A small network was trained on made-up records. Each row is its average activation on records with the value named, seen along a few directions.
Values that are neighbours, or in one group, have similar rows; names and order tell nothing.
(in the rows, 128 means zero)

Other fields vary at random and push rows far along one fixed direction, the same in every table; ignore that.
These rows show it; all are for the same value of a field, averaged over different records:
[135 117 113 122 136 128 137 119 131 129 125]
[140 113 107 128 135 133 144 119 126 130 122]
[131 121 115 120 136 126 130 123 135 128 128]
[118 133 128 104 134 115 105 133 154 131 142]
[145 101  98 133 136 134 158 114 114 129 114]
[126 124 116 110 132 127 118 128 136 131 133]
[138 111 106 124 136 133 149 119 119 130 119]
[142 107 103 126 134 132 154 119 120 131 122]

Values of Darul:
c6: [108 151 142  91 128 111  73 139 172 127 157]
c2: [ 85 167 169 128 129 124  80 139 167 119 129]
c1: [ 92 182 160  97 114 110  77 133 170 129 142]
c7: [129 165 156 151 126 116 101 129 136 121 131]
c9: [111 135 157 138 110 127 126 146 124 112 139]
c5: [160  71  76 174 149 176 228 102  62 126  84]
c8: [119 108 138 133 131 134 146 146 105 135 137]
c3: [140 133 168 149 106 127 122 147 118 137 143]
c4: [156 137 125 147 106 124 128 120  89 131 109]
Darul is arranged as a 3 by 3 grid.
Q: How many steps from neighbour to neighbour lead from c8 to c4, at the fewest?
A: 4
Each value of Darul is a pair of two hidden parts, and every pair occurs once (3 first parts, 3 second parts).
Q: Changing only the second part turns c4 into c1. c3 has the same second part as c4; what does that change turn c3 into?
A: c9

Values of Guv:
h12: [130 137 116 105 131 109 113 110 151 134 119]
h9: [121 119 141 149 141 132 142 134 139 122 145]
h13: [ 78 149 177 100 127 124  81 151 170 132 175]
h8: [126 134 120  94 122 109 129 128 140 132 133]
h7: [131 138 132 151 152 150 144 118 134 128 122]
h23: [108 155 156 128 103 126 121 147 128 119 122]
h18: [156 123 136 130 111 123 110 134 123 126 149]
h15: [157 100 120 127 134 134 143 128 133 124 135]
h16: [120 116 125 121 145 126 113 137 158 119 156]
h3: [162 120 101 128 152 132 138 111 120 134 115]
h20: [135 158 152 155 131 125 111 130 111 112 126]
h25: [127 145 128 111 102 110 119 135 133 135 132]
h1: [120 100 105 139 124 161 193 115  96 121  91]
h21: [ 94 208 180  80  99  78   8 135 198 131 170]
h19: [133 106 101 156 133 160 181  98 105 127  72]
h11: [167 135 114 147 123 129 131 107 103 132 128]
h2: [124  99  83 125 131 136 175 118 107 122 107]
h14: [172  78 113 209 134 152 231 119  61 122  88]
h6: [144  91 111 111 134 132 148 128 102 141 127]
h5: [ 94 121 136  89 139 120  88 149 143 128 163]
h22: [ 95 146 120 104 136 116  87 121 168 123 129]
h10: [114 156 150 146 113 120 111 126 131 123 100]
h17: [131 127 101 128 161 139 119 121 136 126 128]
h24: [133 129 145 114 102 118 104 152 121 154 152]
h4: [129 110 136 155 122 137 160 147  86 135 113]
Guv is arranged as a network in which each value has 4 neighbours.
Q: Which values are neighbours of h2? Give them in the order they are listed.
A: h8, h1, h5, h22
Q: Which values are neighbours of h20? Give them in the order they are listed.
A: h7, h11, h14, h10
Q: Which values are neighbours of h15? Give them in the order they are listed.
A: h18, h16, h3, h6
Each value of Guv is a pair of two hidden parts, and every pair occurs once (5 first parts, 5 second parts).
Q: Changing only the second part turns h10 into h4. h22 has the same second part as h10; what does that change turn h22 into?
A: h5
Q: Changing only the second part turns h12 into h3. h21 has the same second part as h12; what does that change turn h21 into?
A: h11
Q: Changing only the second part turns h8 into h15. h23 has the same second part as h8; what does that change turn h23 into?
A: h14
